A small network was shown many inputs. Here are its activations along a few directions, one row for each input.
Each table varies a few parts of the input and shows all the possible inputs, shuffled.
A made-up example of a description, with smaller parts first: one of 3 separate values, together with either a single point or one of 11 places along a line or (one of 4 places along a line, together with one of 8 places around a ring).
Shared parts are said once, and a part with two or three values counts as separate values.
In the rows, zero is written as 128.

Table:
x1:  81 182  82 114 174 124  92 145 168  98  87 194 116 187 147  64 156 154
x2: 116  35 176 145 154 153 166 111 111 184 155 118 127 141 130 213 125 129
x3: 102 198 102  80 136  87 116 167 173 136 141 140 144 153  87  46 139 130
x4: 177 152 116  70 101 141 139 137  48 124 207 165 136 122 118 184 113 100
x5: 158 136 112 119 114 134  57  83  39 113 142 173 127 111 191 180 129 130
x6: 124  53 186 197 148 158 107  79 140 156 131 148 105 119 145 184 158 143
x7: 137  24 138 158 138  89 199  97  68 118 122 105  99 127 142 187 100 130
x8: 178 179 121 137  93 152  68  95  98  97 147 211 105  89 164 153 124 127
x9:  85  70 154 164 131 141 170 111 149 132 118  29 179 131 124 166 125 103
x10: 139 151  66  88 114 142 121 104  76 159 139  52 153 119 125 131 125 133
x11: 137 118 213 182 105 139 158 164 216 151 136 107 162 104  97  91 115  78
x12: 108 152  83  44 166 137 132 175 110  96 129 120 121 207  73  71 135 137
x13: 119  68 177 189 106 129 111  97 196 150 137 195 106 125 160 169 117 141
x14:  94 106 193 190  91 144 142 122 202 136  79 125 164  68 146  96 150  98
x15: 140  68 199 141 101 108 154 131 187 147 170 198 148 116 112 148 112 123
x16: 167 164  77  77 106 136 158 150 117 148 190  68 146 133 122 126 152 119
x17: 129  66 141 222 126  83 143 105 107  89  79 138  91  97 144 203 112 153
x18: 168  73 170 142 130 103 207 133  92 143 134 117  74  85 103 148  71 105
x19: 136 186  98 135  98 138 104 133 136 133 131 143 149  74 178  88 168 147
x20: 143 109 185 191 112  81 171 116 152  98  84 175  65  79 168 161 100 129
x21: 147 129 104  80 113 154 110 109  13 118 182 139 128 105 147 195 124 128
x22:  74 159  69 117 164  98  50 113 133  95  78  81 128 157 136  97 183 157
x23:  96 207  92 109 131 124  78 130 173  98  61 132 123 132 139  53 153 137
x24: 180 179 119 108  71 108 119 170 136 137 153 135 158 116 146  67 123 116
x25:  99 136  66  64 205 167 126 143  77 112  92 103 140 198  99  85 145 157
x26: 125 185  66  95 161 153 150 170 132 152 127  84 126 171  80  68 134 130
x27: 120 165  59 138 103 135  79  77 112 140 123  87 127 113 174 117 138 153
x28: 180  96 169 183 132  83 199 134 162 115 149 176  94  95 107 149  91  89
x29:  74 184 103 104 181 152  77 127 107  89  60 120  88 197 144  79 159 174
x30: 187 165 123  91  74 131 103 142 105  93 211 204 107  93 123 149 122 112
x31: 144 187 107  77 157 148 114 179 161  99 101 177 115 179  81  25 131 128
x32: 129  86 189 162 119 122 161 162 164 163 135  61 192 118  80 131 108 107
x33: 142  64 177 113 137 141 175 126 152 196 174 145 128 131  88 199  99 105
x34:  77 164  68  83 179 129 105 145 100 123 101  51 148 168  96 106 120 149
x35:  68  80 181 170 108 115 116  98 168 139  72  63 161 120 166 155 125 131
- Changing only one part turns x22 into x26. The same change can be made to x27. Which row results? => x16
- What do these inputs look like to the network? => one of 5 places around a ring, together with either one of 3 separate values or one of 4 places along a line
- Change only the place on the ring of 5 in x28. List by row number the other rows that result. => x7, x17, x18, x20
- Start at x9 and move only the place on the ring of 5, one step at a time. The first step leads to x35. Which rows follow, in order? => x14, x11, x32
